[-14  67 -34  44  62 -59] Answer: 67, 62

[-14  57 -14  -8  70 -20] Answer: 70, 57

[[-77 -38 -21  35 -29]
 [ 52  18  42 -40 -38]] Answer: 52, 42

[ 16 -71 -61  44  28   2 -49] Answer: 44, 28

[[ 14 -20  18  14 -24]
 [ 28 -60   1  26 -32]] Answer: 28, 26

[[-66  66 -66  62]
 [-29  33  20  25]
 [-61  68  62  64]] Answer: 68, 66

[-41 -65 -31  15] Answer: 15, -31

[ 77  78  61 -34  40] Answer: 78, 77
---
[-62 -36  10 -11   2 -44] ⇒ -44
[-39 -59 -70 -51 -37 -41 -49] ⇒ -49
[ 70 -67 -70 -60 -51 -20] ⇒ -20
[ 13 -41  20 -61  56   4] ⇒ 4
[42  8  2 39 -7 18 78] ⇒ 78
[-79 -33  45  24  -7] ⇒ -7
[ 52 -56 -59 -61 -57] ⇒ -57
---
[59 26  3 44  1  5] result: 59, 44

[ -4  76 -61 -47] result: 76, -4

[-58 -59 -22 -29 -11   4] result: 4, -11

[-44  56 -13  -9   7  -4  64] result: 64, 56

[ 17   9 -40  43  59] result: 59, 43

[-33  69  10 -36  22] result: 69, 22

[[  4 -61   0  10 -27 -35]
 [ 53  21  14 -22  44  28]] result: 53, 44

[  1  -3 -27 -61 -48] result: 1, -3

[-38  10  -1  61] result: 61, 10

[  7 -60 -36 -28] result: 7, -28
---
[[-56 -41 -50  -4 -31 -47   8]
 [ 52  45  47   6  31  43  -9]
 [ 62  42  54   2  34  52  -9]] gives -9

[[  6  -5  -4  -4  -2  -4]
 [-23  23  24  29  34  28]
 [-42  41  45  50  66  48]] gives 28

[[  3  -1 -63 -17 -10  -3  10]
 [ 18  -3 -80  -6  39   5   5]
 [ -1  -4  21   7 -14   5 -15]] gives 5

[[-69  41  32 -36]
 [  4 -12  22  37]
 [ 44 -67 -69   7]] gives 37

[[-36  22 -10   1 -57  79 -53]
 [  4 -11  57  79  42 -61  71]
 [-54 -12   2  36  10  -3 -24]] gives 71

[[ -7   4  -1 -56  34  -9 -15]
 [-64  27 -23 -40  -1  15 -47]
 [  9 -21  70  41  16  -8 -28]] gives -47

[[ 35 -56  -6  41  17  66 -36]
 [-19 -15  -4 -14  -3 -33   9]
 [ 46  21  15  26   7  80  -9]] gives 9

[[ 13  -8  -9  31]
 [ 52 -25 -47   3]
 [-58 -22  21  18]] gives 3

[[ -8   1 -13   1  10]
 [ 26 -29  29   0 -29]
 [-66  71 -63  38  72]] gives -29

[[-25 -15 -15  41 -17]
 [-12  -6 -15  27 -11]
 [-65 -55 -40  15 -63]] gives -11
---
[[-39 -23 -42   3   5   3  23]
 [ -7  -1 -33   4 -13  56  50]
 [ 67  51  -4  26 -11  25  41]] yields -11

[[-71  10  20 -53 -17  45  -5]
 [-68  13  25 -57 -21  48  -8]
 [-67  12  19 -48 -13  44  -6]] yields -13

[[-36   5 -36 -65  17  64]
 [ 81 -46 -20  -9 -41 -55]
 [ 60 -37 -25 -19 -32 -34]] yields -19

[[  3 -39  33  11  29   1]
 [  8  12 -30 -52 -68   7]
 [  8 -43  -3   3  23  48]] yields 3

[[ 12 -33  33 -11  29  30 -31]
 [ 11 -34 -63 -17  33  33 -23]
 [  9 -35 -10 -21  36  31 -16]] yields 36

[[ 68 -42  73 -51  21]
 [ 60  -9 -61   8 -20]
 [ -5  -1  33   3  22]] yields 33
---
[[7286 9175 7867 8414 2279 6448 3091]
 [6190 8480 7494 7803 1618 6939 3459]
 [4918 5819 5020 5099 7003 5679 7631]] out 2279

[174 567  52 788 488 678] out 174

[ -6  22  -3  28 -36 -29 -31] out -31

[[ 46 195  37  23]
 [115  62 111  49]
 [ 67  63 124  28]] out 28

[1402 1847 4999 8946 4155 2180] out 1847

[ 493  171 -261  341 -695  589] out -261

[[ 14 -20  37 -11  39  14]
 [ -8  14 -37   8 -35 -16]
 [ 25 -26  40   1  39  -1]] out -35

[35 92 63 44  1 53] out 35

[225 170 186 202 221  46 141] out 141

[[8593 6956 4698 2458 4821]
 [5036 5664 5358 4900 5503]] out 4698
